A =
[[-29  29  37  38 -15 -14  38]
 [-45  25  16 -17 -40  52  -5]
 [  5  31  24 -10 -25   6  27]
 [ 21   6  32  33 -31  21  -5]
 [-24   7  22 -50 -23  54  14]
 [ 11  25  -6  10 -20  28 -32]
 [-25  -9  26  25 -19  -6  26]
 [  8  24  23  29 -15 -15  28]
 [-20   1  24  -3  -2   7 -12]
 [-13  47  25 -14  -6  25 -38]
 [ 47 -33  40  37 -27   8  12]
 [  4  24  45  15 -33  40 -33]
 [ -4  47  28  41 -22 -21  41]]
Counting starts at 0.
What is the entry in the top-right corner?
A: 38
The entry in row 0 and column 1 is 29
What is the entry in row 0 and column 2?
A: 37
The entry just right of the largest entry: 14
What is the entry in row 2 and column 0?
A: 5
The top-left entry: -29
What is the entry just left of the largest entry?
A: -23
The entry directly above the largest entry: 21
The entry just left of the smallest entry -> 22
The entry in the bottom-left corner -> -4
The bottom-right entry is 41
The entry in row 1 and column 1 is 25
What is the entry at row 1, column 0?
A: -45
The entry just left of the centre entry -> 26
What is the entry directly above -40?
A: -15
What is the entry at the centre?
A: 25
What is the entry in row 2 and column 2?
A: 24
What is the entry directly above the smallest entry?
A: 33
The top entry of the column that holds the largest entry -> -14
The entry directly below the smallest entry -> 10
What is the bottom entry of the column that holds the largest entry?
A: -21
The entry just right of the centre entry -> -19
What is the entry just left of -12?
A: 7

Questions about the array below.
1) What is the first entry, reading row by row?
2) What is the third entry from the end, reading row by row?
3) What is the first entry in the row that holds the largest entry?
4) What is the second largest entry?
5) What is the entry directly below -37?
6) What is the top-right entry?
7) What is the entry just left of -2?
8) What is the entry directly below -40?
[[ 58  63  38 -37]
 [ 49  14 -40  35]
 [-52 -54 -28   2]
 [ 66  50   2  -2]]
1) 58
2) 50
3) 66
4) 63
5) 35
6) -37
7) 2
8) -28

[[ 22  21 -29  25 -26   4  36  -8   9 -17 -10  -9 -24 -67]
 [  9  30 -23  32  -2  13   4  12 -22  -2 -20 -15 -62 -35]
 [ 25   7 -31 -13 -16  -3  -7   2  -7  12 -19 -37  -4 -36]
 [ 33  44 -21  26  23 -16  -4  43 -35 -22 -13 -10 -62  -6]
 [-32 -16 -18   0 -28   3   9  -3 -12  38   3 -30  33 -17]
 [ -1  -5  33  19  -4  29   1 -49  10   3 -17  36 -42  13]
 [ -7  -9 -16 -13 -10 -19  -1  18 -13  -9  15  -2  33 -22]]
The bottom-right entry is -22
Report the largest entry in the first row.
36
Report the first entry of the smallest entry's row.
22
Report the entry directly below 2.
43
Report the 1st entry on the diagonal from the top-right corner.
-67
The 5th entry, reading row by row -> -26
The entry directly below the largest entry: -16
The largest entry in the last row: 33
Report the entry just left of -29.
21
The bottom entry of the column that holds the largest entry is -9
Report the third largest entry.
38
The third entry in reading order -> -29
Report the 2nd entry on the diagonal from the top-right corner.
-62
The third entry on the diagonal from the top-right corner: -37
Report the maximum.
44
Report the entry just left of the smallest entry.
-24
The fifth entry from the end, reading row by row: -9
The entry just right of the largest entry is -21
Report the largest entry in the first column.
33
Report the smallest entry in the first column.
-32
Report the 3rd entry on the main diagonal.
-31
Report the second entry on the main diagonal.
30
Report the entry in the bottom-left corner.
-7
The fourth entry in reading order -> 25
The entry directly below 19 is -13

Questions about the grid below.
1) Report the entry directly below the smallest entry.
2) Report the entry just right of 1.45.
3) Report the entry just right of -22.05.
4) Report the third smallest entry.
5) Report the first entry of the largest entry's row.
6) Report the entry directly above -22.03.
7) Report the 1st entry, reading row by row.
[[ -3.93  -0.23   1.45  -2.09 -18.27 -22.05 -16.59]
 [ 10.13   2.44  20.43  17.85 -12.45 -22.03  -7.85]]
1) -22.03
2) -2.09
3) -16.59
4) -18.27
5) 10.13
6) -22.05
7) -3.93

[[ -1   0   6  -2  -4  -4  -2   4  -7  -1  -1   1   7   3   4  -1]
 [  8  11  -9   6   6   1  -5 -12   8   6   6   3  -4 -11 -10   1]
 [  6  -7  -8   6  -6   8  -6  -1  11   0   5  -2 -14  -4  -4   5]
 [-38   3   1 -18  24 -32  25 -57 -14  -4  22 -24  -2 -19  20   4]
 [-15  -9   3 -12   0 -17   9 -15  -6 -10  11 -12  -9  -2  17   3]]
Find the third entry on the main diagonal.
A: -8
The largest entry in the last row: 17
The entry directly below the smallest entry is -15
Find the entry in the top-left corner.
A: -1
Find the largest entry in the first column.
A: 8
The last entry, reading row by row -> 3
The top-right entry is -1
Find the largest entry in the last column.
A: 5
Find the 5th-last entry, reading row by row.
A: -12
The 3rd entry in reading order is 6
The maximum: 25
The top entry of the column that holds the largest entry: -2
The smallest entry in the first column is -38
Find the smallest entry in the last row.
A: -17
Find the third entry from the end, reading row by row.
A: -2
The second entry on the main diagonal -> 11
Find the entry just right of the smallest entry.
A: -14
Find the second entry on the diagonal from the top-right corner.
A: -10
The last entry in the row that holds the largest entry: 4
The largest entry in the first row: 7
Find the second entry in reading order.
A: 0
Find the entry directly above the largest entry.
A: -6
Find the 5th entry, reading row by row.
A: -4
The entry just left of the largest entry -> -32
Find the 4th entry from the end, reading row by row.
A: -9
The bottom-left entry is -15
The entry directly above the smallest entry: -1
Find the third entry on the diagonal from the top-right corner.
A: -4
The fourth entry in reading order -> -2
The 2nd largest entry: 24

array([60, 42, 40, 42, 27, 75, 52, 22, 62])
Report the minimum.
Answer: 22
The last entry -> 62
Report the centre entry.
Answer: 27
Report the 1st entry.
Answer: 60
The 3rd entry from the end: 52
